Each row below holds a small network's activations on one input, seen along a few directions.
Each table varies a few parts of the input and shows all the possible inputs, shuffled.
A made-up example of a description, with smaller parts first: one of 8 places around a ring, together with either a single point or one of 9 places along a line or (one of 2 separate values, together with one of 6 places along a line).
Shared parts are said once, and a part with two or three values counts as separate values.

Other details of the inputs vary at random and push rows far along two fixed directions, the same in every table; ignore that.

A family of inputs:
r1: [-36 -44 -12  -2 -26  -5   9 -23 -15  -1  27]
r2: [ -7   4   6  -3 -16  32   3 -39 -15  14 -15]
r3: [  8  19   0   2  -4  20   0 -14  -6   8 -17]
r4: [ 20   1  -4  -9  -6  37 -12 -28 -25  16  -6]
r5: [-39 -41   2  -8 -28  -7  -5 -12 -27   7  21]
r6: [-33  -5  -5   3  -2 -40   8  21  17 -11   2]
r7: [ -1  12  -4   4  -6  14   3 -11 -11   4 -10]
r8: [-12 -13   5  -2   0 -42  -1  37   7  -9  21]
r9: [27 17 10 -2 14 -5 -7 30  2 -1  4]
r10: [-28  -6   0   7   0 -45  17  24  13 -18  10]
r11: [30 16 -6  3 17 -1  4 18 12 -5  9]
r12: [22  7  1  9 23 -7 -3 16 20 -6  0]
r13: [ 21   9  11  -7   0  23 -15   0 -12  13  -2]
r14: [ 13   3  10 -10  -1  19 -13   1 -11  12  -2]
r15: [ 20  -2  -4  -7  -9  33  -9 -28 -29  13  -2]
r16: [ 17  -3  -3  -6  -6  42  -3 -28  -9  12  -2]
r17: [-22 -34 -11  -5 -23  -3   5 -17 -31   1  20]
r18: [ 15  28   9  -1  15   3   2  13  21  -1 -22]
r19: [-26 -36  -7  10  -8 -23   5  -5   0  -6  20]
r20: [-30  -2   0   3   4 -37   6  18  18 -16   4]
r21: [  8  20   7   0   0  21   1 -17   0   7 -18]
r22: [24 13 -1 -6 22  0 -9 19  7  1 -4]
r23: [35 20 -2  0 18  9 -4 11 19  1  0]
r24: [-19 -38  -4   7 -17   2   3 -22 -11   0   9]
r25: [-54 -32  -7  -2 -30  -6  10 -26 -19   4   3]
r26: [34 19 -3  2 18  2  1 17 16 -3  5]
r27: [ 28   6  -1 -11   0  47 -13 -24 -21  17 -15]
r28: [-10   1   1  -2 -18  32  -2 -39 -19   8 -13]
r29: [ 16  31   4   4  16  -4  -1  14  15  -9 -12]
r30: [-21   0   2   1   4 -28   6  21  19 -15  -4]
r31: [36 15  1 12 17  2 -4 10 12 -3 -2]
r32: [-18 -18  -6  -4   9 -44   0  31  10 -11  19]
r33: [ 29  17  13  -7  15   8 -13  27   8   5  -9]
r34: [  5  24   6   0  18  -6  -1  14  19  -9 -15]
r35: [  0 -12  -6  14   7 -31   6  19  10 -14  17]
r36: [ 10 -13  -2   8 -10  26  -5 -32 -14   9   0]
r37: [-27  -4  -1   2   2 -34   8  25  19 -11  -4]
r38: [ 12  28   9   0  16   1   2  10  19  -1 -19]
r39: [  3   9   5   0 -18  35   3 -38 -20  12 -15]
r40: [ -9 -14  -7  -1   8 -26   8  20  18 -11  20]
r41: [ 10  30   2   2  18  -4  -2  17  22   1 -18]
r42: [-51 -34  -7   4 -34  -9  13 -28 -27  -6  14]
Description of these inputs: one of 6 places along a line, together with either one of 3 separate values or one of 4 places along a line.
Q: The inputs of r31 and r12 match in every part but the place on the line of 6. If r3 is changed in the same way as r31 into r12, which row does it become?
A: r25
Q: The inputs of r11 and r1 match in every part but the place on the line of 6. If r35 is changed in the same way as r11 into r1, which row does it become?
A: r19
Q: Start at r33 and move only the place on the line of 6, one step at a time. The first step leads to r14. Which rows follow, in order?
A: r5, r13, r8, r9
Q: Change only the place on the line of 4 in r16. List by row number the other rows that result.
A: r24, r27, r33

A family of inputs:
r43: [-24 -29   0 -13 -28  37  -4 -47 -27  18 -10]
r44: [-10  15   3  14   2 -10   8   0  12  -8 -13]
r45: [ 14  -1  -8   0   4  27   0 -24   5   6  -3]
r46: [ -9 -28  -9  -4   0 -26   0  21   2  -6  23]
r47: [-10   2   1  17   8 -24   9   6  25 -13  -7]
r48: [-23 -33  10 -10 -29  30  -8 -37 -26  19  -7]
r49: [ 20  -9  -5  -4  -3  26 -15 -16 -21  12   1]
r50: [-12 -27 -12   0  -1 -27   6  14   2 -10  23]
r51: [ 55  30   4  -9  32  37 -18   7  22  11 -17]
r52: [ 11   4  -1  12  -9   8   9 -12 -14  -4   6]
r53: [ 12  31   4  -6  12  16  -2   2  13   6 -20]
r54: [  4 -10  -5  15   0   9   2 -23   4  -5  -2]
r55: [ -2  25  -1   6  14 -38  12  36  18 -16   1]
r56: [ 24  15  -3   6  -3  25  -2 -20 -24   6  -3]
r57: [  8   8  -1  13   2 -17  14  13   8 -13  16]
r58: [ 56  43   7  -2  25  26 -18  14  -4   8 -15]
r59: [-23 -22  -7  -1 -29  34   6 -56 -23  13 -10]
r60: [-22 -19  -4 -10 -17  18   4 -32  -5   8  -4]
r61: [-19 -31  -5  -8 -32  15   0 -26 -41   9  16]
r62: [  9  13  -2   5   7  16  -1 -16   6   3 -21]
r63: [ -3  14  14  -6   7 -26  -3  39   5  -5   3]
r64: [ 35   3  -3  -9   4  38 -12 -13  -9  15   2]
r65: [ -9  13  15  -4  17 -33  -4  47  25  -7  -8]
r66: [ 37  50  12 -11  25  32 -13  12  16  11 -32]
r67: [ -5 -16  -7   1 -31  34   6 -48 -44  12   7]
r68: [-22 -28 -10   1   6 -30   1   7  12 -11  14]
r69: [-17   2   3  -8  -3  -1  -6   0  -6   3 -15]
r70: [ 38  27   0  -2  11  26  -5  -1 -10   6  -6]
r71: [-37 -21  -4  12  -5 -41  19   9  28 -17  12]
r72: [-14 -42   0  -6 -29  15  -7 -23 -33  14  18]
r73: [36 27  4 -6 21 -1 -7 32  8  1  4]
r74: [ -5 -34   2  -4 -23  23 -12 -28 -35  16  11]
r75: [ 12  -9 -10   1   0   9  -6  -9 -11   3   6]
r76: [-24 -30 -11  -3   3 -28   6  10  19 -11  21]
r77: [ 32  25  13   0  23 -15 -13  43   8  -1   1]
r78: [-24   4  -2  -2   2 -21   2  10   6  -8 -10]
r79: [-45 -34  -8  -5 -17 -18   9 -11   0  -3   6]
r80: [  7  -6   8   0  28 -36 -13  46  31  -9   5]
r81: [-12 -23 -14  10   3 -36  10  16   7 -14  24]
r82: [ -2  13   0  -7 -10  17   1 -14 -21   5  -6]
r83: [-25 -38 -11  -4 -14  -1   4 -21  -7   0  13]
r84: [ -4  -2   1  11  -6  14   9 -24   7   0 -11]
r85: [ 20 -12   5  -8  -8  31 -13 -13 -17  18   8]
r86: [ 25  40   5  -3   8  23  -7  -4 -11   7 -20]
r87: [ 53  28   0  16  15  31  -6 -11   2   2 -11]
r88: [  7  23  17  -6  17 -11  -6  35  24   0 -13]
r89: [-19   5  -1  -4   0 -13   4   8   7  -5  -9]
r90: [-37  -7  -4  -5  -7 -44  14  25   6 -15  19]
r91: [  2 -14  -2  -6  15 -14  -5  20  19  -5   6]
r92: [  4  16   4  10 -19  28   5 -35 -25   5 -12]
r93: [-16   7  15  -3  11 -31  -7  37  15  -6 -10]
r94: [-29 -45   2  -9 -15  -8  -2  -6  -3   4  21]
r95: [-12   6  -3   3 -17  10   5 -24 -26   4  -4]
r96: [-16 -28 -14  -1   3 -43   8  26  15 -14  31]
r97: [ 18  27   8 -13  -4  32  -7  -8 -15  13 -11]
r98: [  6  -8  -3   9  -2  17   8 -23  10  -1   4]
r99: [-15   7   2  11  -8  -2  12 -11   5  -5 -11]
r100: [ 34  33   3  18  24 -17   2  29  16 -15   0]
r101: [-30 -39 -14   4 -12 -14  11 -17  -1  -7  18]
r102: [-16 -19   5  -5  -3 -40   1  37   1  -7  28]
r103: [-42 -20  -7  -1 -34  10  12 -38 -19   7  -1]
r104: [ -3  16   3   8 -13   7  12 -13  -7  -3   0]
r105: [  1   3  -2  -4   3  19  -6 -20  -1   7 -19]
r106: [ 39  55  11   9  21  30   1  -1  24   3 -31]
r107: [ 24   5  -1  11   6  26   2 -20   9  -1  -7]
r108: [-14  21  -1   9  21 -44   7  36  30 -17 -10]
r109: [ 39  44  10 -11   7  47 -13 -10 -15  17 -25]
r110: [ 17  -6  -6  13  -5  14   6 -17  -5  -2   7]
r111: [ 10   3  10  -2   7 -19  -6  33   0  -1  13]
r112: [ 18  -4 -10   7  -4  25  -3 -27 -19   8   1]
r113: [-21 -15  -7  -3  -2 -40  11  25   1 -13  29]
r114: [32 13 -9  5 17  4  1  9 13 -1  6]
r115: [  1  -4  -8   2 -16  14   7 -20 -21   4  12]
r116: [-18 -11   0  -5   6 -21  -6  14  12  -4  -7]
r117: [ 20  -8  10  -8   0  36 -15 -16  -8  17  -8]
r118: [-2 -2 12 -9  7 -3 -7 15 17  6 -6]
r119: [-34 -12  -1  10 -26 -15  19 -14 -16 -10  11]
r120: [42 21 -3 14 21  3  3 14 23 -7  3]
r121: [-42 -42   5  -5 -27  -1  -7 -22 -19  10   1]
r122: [ 32  31   0   3  27 -16  -5  35  11  -9   0]
r123: [-17 -12   0 -11  -1  -5  -1   2  10   3  -2]
r124: [ -5  24   1   5  17 -24   8  26  26 -11 -12]
r125: [-34  -5  -6   2 -10 -44  19  18   4 -15  18]
r126: [-35 -21  -8   4  -4 -33  15   5  20 -11   9]
r127: [ 28  37  11 -10  14  34 -12   2   4  12 -33]
r128: [ 10  -3  -2  -3  26 -23 -11  32  25  -8   1]
r129: [ -8   7  13  -9  -6 -10  -3  19  -7   3   5]
r130: [  1  -6  -8   9  19 -22   2  10  19 -13   4]
r131: [  3  14   6  -9 -10  22  -9 -14 -28  10 -11]
r132: [-34 -21   7  -7 -30  -7  -4 -11 -35   6   7]
Q: The inputs of r73 and r115 match in every part but one. If r69 is changed in the same way as r73 into r115, which row does it become?
A: r108
Q: The inputs of r62 and r121 match in every part but one. If r67 is changed in the same way as r62 into r121, which row does it become?
A: r111
Q: What do these inputs look like to the network?
A: one of 3 separate values, together with one of 5 places along a line, together with one of 6 places around a ring
Q: Start at r119 and move only the place on the line of 5, one step at a time. The first step leads to r55. Which rows follow, in order?
A: r82, r109, r63
Q: Change only the place on the ring of 6 in r64. List by row number the other rows that result.
A: r51, r66, r73, r97, r123
Q: Start at r43 and move only the place on the ring of 6, one step at a time. The first step leads to r91. Which rows follow, in order?
A: r46, r61, r109, r127
Q: Change only the choice among 3 separate values in r122. List by row number the other rows that result.
A: r70, r113
